A small network was shown many inputs. Here are its activations along a few directions, one row for each input.
Each table varies a few parts of the input and shows all the possible inputs, shuffled.
A made-up example of a description, with smaller parts first: ring(5) and (point or (values(2) and line(4)) or ring(9)).
Shared parts are said once, and a part with two or three values counts as separate values.

Other details of the inputs shift rows strongly along three fixed directions, in all tables alike. That doesn't count.

Table:
r1: [ 21 -35 -44 -46  -3 -10  17  -3 -26 -33 -48 -18]
r2: [-15  42  26  27   6  10 -25   0  23  49  39  23]
r3: [-19  30  10 -24 -11 -19  44  41   6  39  23   0]
r4: [ -9 -24  18  63   3  18 -18 -24   9  -9  28   7]
r5: [ -9 -27   7   4 -22  -5  44   7   9 -39 -15 -13]
r6: [-19  26  10 -25  -9 -15  41  43   9  40  24  -5]
r7: [  4 -49  -2  65   5  -7  -1 -19  -7 -21  28   8]
r8: [ 20  -3 -34 -64  -2   2   9  -3 -15 -41 -67 -16]
r9: [ 10 -34   5  62   9   3 -24 -10  -5   6  34   9]
r10: [-15 -23  -4   4 -28  -9  43   4  15 -39  -9 -12]
r11: [-14 -21  -4  -5 -28 -11  39  10  19 -34 -13 -14]
r12: [-10 -24  14  43   2   8 -10 -15  12 -14  15   6]
r13: [ 51 -24 -17  -6  23  11 -71 -52 -29 -10  -4  15]
r14: [ 23  39  -8 -24  26  21 -56 -12  -6  28 -22  14]
r15: [ -1 -40   0  51   2   2  -6  -8  -7  -5  30  10]
r16: [-20  20  14 -15 -19 -16  36  42  -1  31  24  -2]
r17: [-28  37  25 -38 -17 -13  45  42  27  22   5 -15]
r18: [  0 -29   6  47   0  10 -17 -15  13 -21  13  -1]
r19: [-18 -43   9  20 -29  -6  58   5  12 -53  -8 -11]
r20: [ 28 -27 -27   6  20  20 -57 -41 -14 -29 -34  -1]
r21: [  4 -33   4  59   7   5 -23 -13 -11   3  34  16]
r22: [-27  30  23 -29 -11  -6  33  32  23  22   8  -7]
r23: [ 27 -21 -40 -52  -4 -12  -7   1 -37 -24 -55 -19]
r24: [ 26  -1 -27 -10  23  12 -55 -48 -22 -13 -43   1]
r25: [  1 -21  18  65   4  16 -21 -18  11 -10  27   2]
r26: [ -1  31  26  34  12   4 -28  17   2  65  53  16]
r27: [-14  33  23 -58 -18 -26  49  37  13  21  31  -5]
r28: [  1 -26   5  47   2  13 -14 -18   9 -23  13   0]
r29: [ -3 -62  11   5 -37 -21  56   3  11 -55  25  -9]
r30: [ 10 -34  -2  43   6   0  -9  -5  -5   0  22   1]
r31: [-22  19  13 -16 -18 -15  36  41  -1  30  26   1]
r32: [ 15  51  -8 -80  12   0 -11  15  -6  23 -51  -4]
r33: [ 10  -5 -34 -58   5  -2  -6 -12 -14 -37 -58 -19]
r34: [-22  43  16 -24 -20 -11  38  32  27  23  11  -9]
r35: [-31  40  13 -30 -16 -14  35  27  24  18  11  -1]
r36: [  3  28  17  20  13   0 -13  16   4  57  41   9]
r37: [  4  59  -9 -95  11  -7   4  19  -9  18 -51  -5]
r38: [  7 -30   2  46  -5  -5 -14  -2 -12  -3  20   2]
r39: [  0  32  24  34  18   6 -22  12   6  69  55  20]
r40: [-26  41  12 -29 -19  -8  39  28  21  19   9  -2]
r41: [-15 -47 -11  -1 -23 -19  61  17  -1 -33   3 -12]
r42: [ -9 -40   9  61  -7   3  -7 -27  13 -29  12  12]
r43: [  7 -22  10  53   1  12  -9 -13  10 -22  13   7]
r44: [ 37 -17 -32   6  37  10 -67 -36 -39   1 -18   9]
r45: [-28  35  20 -32 -20  -4  57  37  18  12   7  -1]
r46: [ -7  29  23  25   2  -2 -14  21  -1  56  47  15]
r47: [-34  33  28 -18 -17 -10  56  33  19  10  15  -3]
r48: [ 31 -17 -23   9  26  18 -49 -45 -25 -34 -37   6]
r49: [ 19  62 -11 -43  38  18 -61 -11 -12  40 -18   4]
r50: [ -4 -18   2  41  -5   9  -9 -24   6 -15   9   8]
r51: [  3  62 -17 -97  -1  -4   4  12  -6  31 -55 -14]
r52: [-12 -18  -3  -3 -28 -10  43   6  13 -34 -14 -17]
r53: [-25 -38  -1  19 -31 -15  58   0  15 -55  -2 -13]
r54: [ 17 -12 -33 -51   1   4  -4 -12 -14 -41 -61  -5]
r55: [ 21  38 -10 -25  24  12 -59 -21  -7  32 -28  11]
r56: [-18  43  36  32  17  13 -24   0  16  50  45  11]
r57: [ 15  -4 -32 -62 -10  -6   8 -12 -13 -31 -70 -24]
r58: [ -5 -26  11  66  -2  12 -20 -34   8 -12  20  13]
r59: [  6 -22  15  59   4  13 -23 -17  13 -13  19  13]
r60: [ -3 -38   8  61   1   7  -9 -20   9 -38  17  13]
r61: [  0 -51   1  63  -8  -3  -8 -12 -14 -21  27   9]
r62: [ 26  -8 -25  -5  25   8 -57 -46 -18 -18 -42   7]
r63: [ 39 -18 -40 -13  29   9 -50 -31 -35   0 -31   6]
r64: [ 49  41   1 -35  33  10 -78 -21 -18  50   9  14]
r65: [-15 -27   0   2 -21  -2  42   6  11 -39  -9 -18]
r66: [ 27  62 -10 -29  31  24 -71 -23 -12  54 -20  12]
r67: [-15 -29   0   0 -26  -9  51  15  16 -47  -8 -24]
r68: [-12  30  20  22  15  -5  -2  18   5  55  50  14]
r69: [-27  40  22 -35 -13  -3  37  31  18  28   6 -12]
r70: [ 22 -27 -28 -35  -6   3  10 -11 -15 -55 -61 -18]
r71: [-20 -43  -4  11 -29 -28  56  20  -9 -38   8 -11]
r72: [ -7  34  28  34  12   5 -24  18   2  68  56  19]
r73: [ 11 -30   9  69   7  -2 -15 -11   1   8  38  10]
r74: [  2  24  17  20  13   0 -13  17   5  57  42   9]
r75: [ 28  45 -16 -31  42  16 -68 -10 -26  69  -2  16]
r76: [-16 -32 -10 -13 -22 -24  52  23 -10 -30  -2 -13]
r77: [ -8 -45 -12  11 -13 -21  45   7  -6 -34   4  -9]
r78: [-23 -22   5  -5 -15 -12  41   9  13 -38  -9 -14]
r79: [ -9  37  28  20   4   2 -16   5  23  43  25  11]
r80: [ 31 -22 -35  -8  29   4 -43 -29 -35  -9 -25   2]
r81: [-10  48  22  28  13   9 -27  -2  17  44  39  19]
r82: [-15 -39 -12  -6 -25 -25  51  21 -12 -39  -3 -13]
r83: [-29  41  28 -37 -17 -12  52  44  24  22   4  -1]
r84: [ -5 -19   6  42   2  14 -11 -15   9 -18  17   3]
r85: [-13 -28   1  13 -17  -7  42   4   9 -52  -5  -5]
r86: [ 34  -6 -27  -5  25  23 -54 -38 -22 -22 -40  10]
r87: [ 37 -41 -36   8  22   9 -50 -33 -34 -18 -27   1]
r88: [-15  35  25  19   9  15 -13   5  16  39  34  10]
r89: [-18  33   9 -41 -16 -22  56  50   8  37  15  -8]
r90: [-12  43  27  32   7  11 -28   1  25  51  41  20]
r91: [ 13  -9 -33 -51   6   3  -1 -15 -19 -41 -56 -22]
r92: [ 16  -7 -27 -57   3   0  -3 -11 -17 -33 -66  -4]
r93: [-13 -27   2  -1 -27  -5  56  11   9 -49 -15 -12]
r94: [ -1 -27  17  66   6  19 -20 -28   4 -16  20  18]
r95: [  5  40 -20 -79   9   5 -15   8  -6  14 -41  -9]
r96: [  9  56 -11 -89  11   4 -10  12  -9  32 -49 -20]
Each input here is: line(4) and (point or line(8) or (values(3) and ring(5))).
Changing only the line(4) part turns r69 into r4. The same change can be made to r55. Which row results?
Answer: r42
Changing only the line(4) part turns r21 into r76. The same change can be made to r2. Which row results?
Answer: r35
Changing only the line(4) part turns r61 into r71. The same change can be made to r40. Which row results?
Answer: r81
Change only the ring(5) part in r8. List by row number the other rows that result.
Answer: r14, r19, r83, r93
Change only the ring(5) part in r85. List by row number the other rows that result.
Answer: r37, r47, r48, r60
Change only the line(4) part in r18. List by row number the other rows that result.
Answer: r20, r33, r95
Change only the values(3) part in r37. List by row number the other rows that result.
Answer: r62, r78
Change only the line(8) part in r30. List by row number the other rows that result.
Answer: r9, r23, r26, r36, r38, r73, r74
A walk changes only the line(4) part. It starts at r73 and steps to r89. List the rest of the walk in order.
Answer: r3, r7

Table:
r97: [ 24 -48 -52 -42  -2 -15  -6 -10 -40 -50 -54 -20]
r98: [ 13 -34 -28 -20   4  11 -10 -14 -16 -52 -59 -23]
r99: [-29  -7  50  59 -21  -4  23  -2  38  -8  50   5]
r100: [ -5   0  25  38  -9   8  -5 -23  23  -9  27   5]
r101: [-10 -40  -2  41 -10 -15  23  11   3 -15  36   1]
r102: [  5   9  16   3 -10   5   3  -2  15   2   4  -1]
r103: [ 10  11   8  45  30  26 -71 -48  12  12  16  18]
r104: [-18 -42  11  54  -8 -14  33   6   6  -2  41   5]
r105: [ 25 -33  -8  60  24   3 -47 -27 -15  10  25  14]
r106: [ 11  42 -16 -60   4 -11  -2  28 -18  47  -6  -8]
r107: [-12   4  14  21  -1 -10   5  17  -5  38  36   7]
r108: [ -6 -23 -13 -48 -26 -18  54  -5  13 -65 -45 -26]
r109: [ 14 -49  20  88   0  12 -27 -40  20 -29  27  13]
r110: [ 13  63  -1 -40  35  23 -43   8  -1  53 -20  -1]
r111: [  30   28  -15   25   46   31 -103  -46  -25   21  -27   30]
r112: [ -8   5   3   2   2 -13  18  19  -1  34  24   3]
r113: [ -4  -1 -13 -15 -10 -13  22  23 -11   7  10  -8]
r114: [ 15 -43 -23 -25 -16  -2  22  -6   3 -57 -51 -21]
r115: [ -2  49  25  -4   1  15 -12  18  20  51  20   6]
r116: [  3 -12 -10  -9  -8 -16   8  16 -14   3   5  -7]
r117: [-16 -16  13  41  -9 -14  27  26  11  15  51   1]
r118: [ -6 -17 -23 -15 -16  -3  32  -1  -5 -49 -47  -5]
r119: [-39  31  23   3 -19  -5  26  18  28  13  16   7]
r120: [ 60  -1  -6   3  53  23 -97 -50 -32  11   7  31]
r121: [-25  16  19  11  -2   3  25  22   8   4   4  -2]
r122: [-12  62  -2 -49   6   2  -6  10  16  33 -19  11]
r123: [ 24 -50 -25 -25 -14  -3   0 -27 -10 -69 -62 -21]
r124: [ 13 -68 -15  68   5   5 -18 -35 -22 -24  15   8]
r125: [-32  48  16 -22 -10  -9  46  35  22  21   0   8]
r126: [-21   2  18  35   7   8  21  11  14  -2  13   0]
r127: [-17  25  16 -15 -11 -21  29  41   1  44  31  -3]
r128: [-14 -12 -15 -39 -23  -5  38  -9  11 -53 -34 -20]
r129: [  8 -65  25  77  -4   5   1 -23   1 -44  61  20]
r130: [ 19  18   5 -58   9  -5 -12   7 -15   4   1   9]
r131: [-15 -19 -16 -45 -23 -10  35  -9   7 -60 -47 -24]
r132: [ 14  -4 -20 -21  -5 -11   4   9 -19  10  -6  -7]
r133: [-23  18  12 -18 -10 -18  33  33  -3  40  22   0]
r134: [  3  69 -15 -55  15  15 -38  -7  -1  38 -33   9]
r135: [-12  -6  -4 -10 -16 -17  41  23  -8  13  15  -6]
r136: [-25  46  26   7   4  11  21  28  11  34  19   3]
r137: [  9  22   2 -35  -3   6 -12   9   3  15 -25  -8]
r138: [ 38  20 -25 -13  41  38 -82 -35 -24  13 -42   0]
Describe the family of inputs behind these rows.
Answer: values(3) and (point or line(5) or ring(8))
Changing only the values(3) part turns r112 into r107. The same change can be made to r126. Which row results?
Answer: r121
Changing only the values(3) part turns r103 into r131. The same change can be made to r109. Which row results?
Answer: r123
A walk changes only the line(5) part. It starts at r97 and steps to r116. List the rest of the walk in order.
Answer: r127, r107, r133
Change only the values(3) part in r132. List by row number the other rows that result.
Answer: r105, r127
A walk changes only the line(5) part. It starts at r124 and steps to r135. List the rest of the walk in order.
Answer: r132, r106, r113

Table:
r139: [ 30  12  -4  19  17  27 -72 -42 -10  19 -20  22]
r140: [-24  40  27   8  -5  -2   5  35   8  58  48  -8]
r141: [ 44 -52 -40  -5  28   6 -31 -33 -53 -35 -47   0]
r142: [ 10  -1 -35 -94  -6 -21   9  -4 -14 -26 -48 -15]
r143: [ 42 -73 -35  16  -6  -6  -6 -17 -28 -49 -38  -6]
r144: [-27   5  -9 -15 -10 -17  52  15   5 -21 -15  -9]
r145: [ 13  31   2 -62  -8   0   5  15   1  -7 -50  -8]
r146: [-17  11  27 -20 -17   0  40  28  31 -17  15  -5]
r147: [-37 -30   6  10 -31 -21  77  43   2 -32  26  -4]
r148: [  21   18  -33 -101    0   -4    5  -15  -12  -32  -65  -20]
r149: [-28  55  43   5  -1  -9  14  14  33  51  53  13]
r150: [-48 -18  16  13 -33 -10  84  28  23 -35  13   1]
r151: [ -8  -6  16  85  13  17 -31 -29  20  17  40   7]
r152: [-20  63  25   0  -7  -5   7  22  27  59  27  15]
r153: [ 12 -30  12  81  17  17 -25  -6   4  24  54   4]
r154: [ 38  -5 -13   6  32  11 -76 -37 -24  13  10  14]
r155: [ 19  16 -18   7  40  12 -73 -35 -35  28 -13  26]
r156: [-36 -21  -3   6 -27 -21  59  29  26  -9  10 -18]
r157: [  2  -3  26  65  17  32 -48 -19  11   8  19   4]
r158: [  2 -68 -14  53 -19 -12   5 -25   4 -48   1   4]
r159: [ 24  -1 -20 -74   2 -13  14   7 -26  -2 -23 -15]
r160: [  1 -85  -3  72 -31 -13  21  -9  -4 -63  18  -5]
r161: [ -6  67   8 -32  11  16 -23  13   9  54  -7  -7]
r162: [ -6  75  18 -43  27  18 -14  22   2  46  -7  12]
Describe the family of inputs behind these rows.
Answer: values(4) and line(6)
Changing only the line(6) part turns r146 into r154. The same change can be made to r162. Which row results?
Answer: r147
Change only the values(4) part in r156. List by row number the other rows that result.
Answer: r142, r155, r158
Change only the values(4) part in r159. List by row number the other rows that result.
Answer: r141, r143, r153

Table:
r163: [-39 -37  20  20 -38 -39  86  57  15 -19  41 -13]
r164: [-22  60  46  20   4  13  -3  24  20  58  44  27]
r165: [-21  48  38   1   7   6  13  25  28  40  38  11]
r166: [ 21 -54   9  94   8   5 -38 -26  -3  10  51  29]
r167: [ -8 -44 -11  87   6   9  -2 -11  -6 -15  20   2]
r168: [-53 -25  36  35 -37 -22  89  26  46 -30  43  -8]
r169: [ 27 -44   3  74  17   4 -37 -32 -15  -3  47  19]
r170: [ -4  65  19 -16   9   9 -28   6  17  60  12   1]
r171: [ 10  35   1  -9  24  -3 -40  12 -23  53  21   7]
r172: [-24 -27   6  -1 -34 -10  63  15   9 -53 -13  -7]
r173: [ 43 -51 -14  65  14   4 -41 -37 -20 -14  26  16]
r174: [ -3 -23 -16 -66 -14 -11  62  16  -1 -60 -56 -24]
r175: [  7  33 -18 -67  10   4  -7   4  -2   4 -35  -6]
r176: [  7  18  -1 -30   2 -12  -8  27  -7  48   9   6]
r177: [  7  35 -24 -70   2  -3 -10  -8 -15   1 -56  -5]
r178: [ -4  60  14 -21   6  11 -26  11  17  54   9   1]
r179: [ 22 -42  -4  63   9  15 -51 -53  -1 -30  -8   0]
r180: [ 33 -33 -28  16  30  14 -62 -65 -18 -37 -39   3]
r181: [ 10  35 -12 -34  25  12 -36 -11   2  19 -16   5]
r182: [ 34 -56 -46 -26  10   1 -26 -37 -45 -43 -35 -10]
r183: [-10  41   3 -21   1   4 -11   5   6  23  -2  11]
r184: [-24  28  41  31   2  -4   7  28   5  64  82  11]
r185: [-39 -20  18  22 -39 -12  65  25  28 -38  22  -1]
r186: [ -1  37   3 -32  -1   6  -6  13  11  17 -10  -9]
r187: [ 23 -39 -10  26   6  18 -30 -32  -6 -44 -25  -7]
r188: [ 31  47 -14 -74  19  18 -37  -1 -15  21 -59 -10]
r189: [  4 -13 -32 -58 -20 -16  30 -11 -14 -53 -70 -19]
r190: [-26 -34 -28 -26 -27 -22  83  29  -8 -34 -40 -29]
Describe the family of inputs behind these rows.
Answer: values(2) or ring(8) or (values(3) and line(6))
A walk changes only the ring(8) part. It starts at r166 and steps to r176. List the rest of the walk in order.
Answer: r163, r171, r184, r182, r169, r173
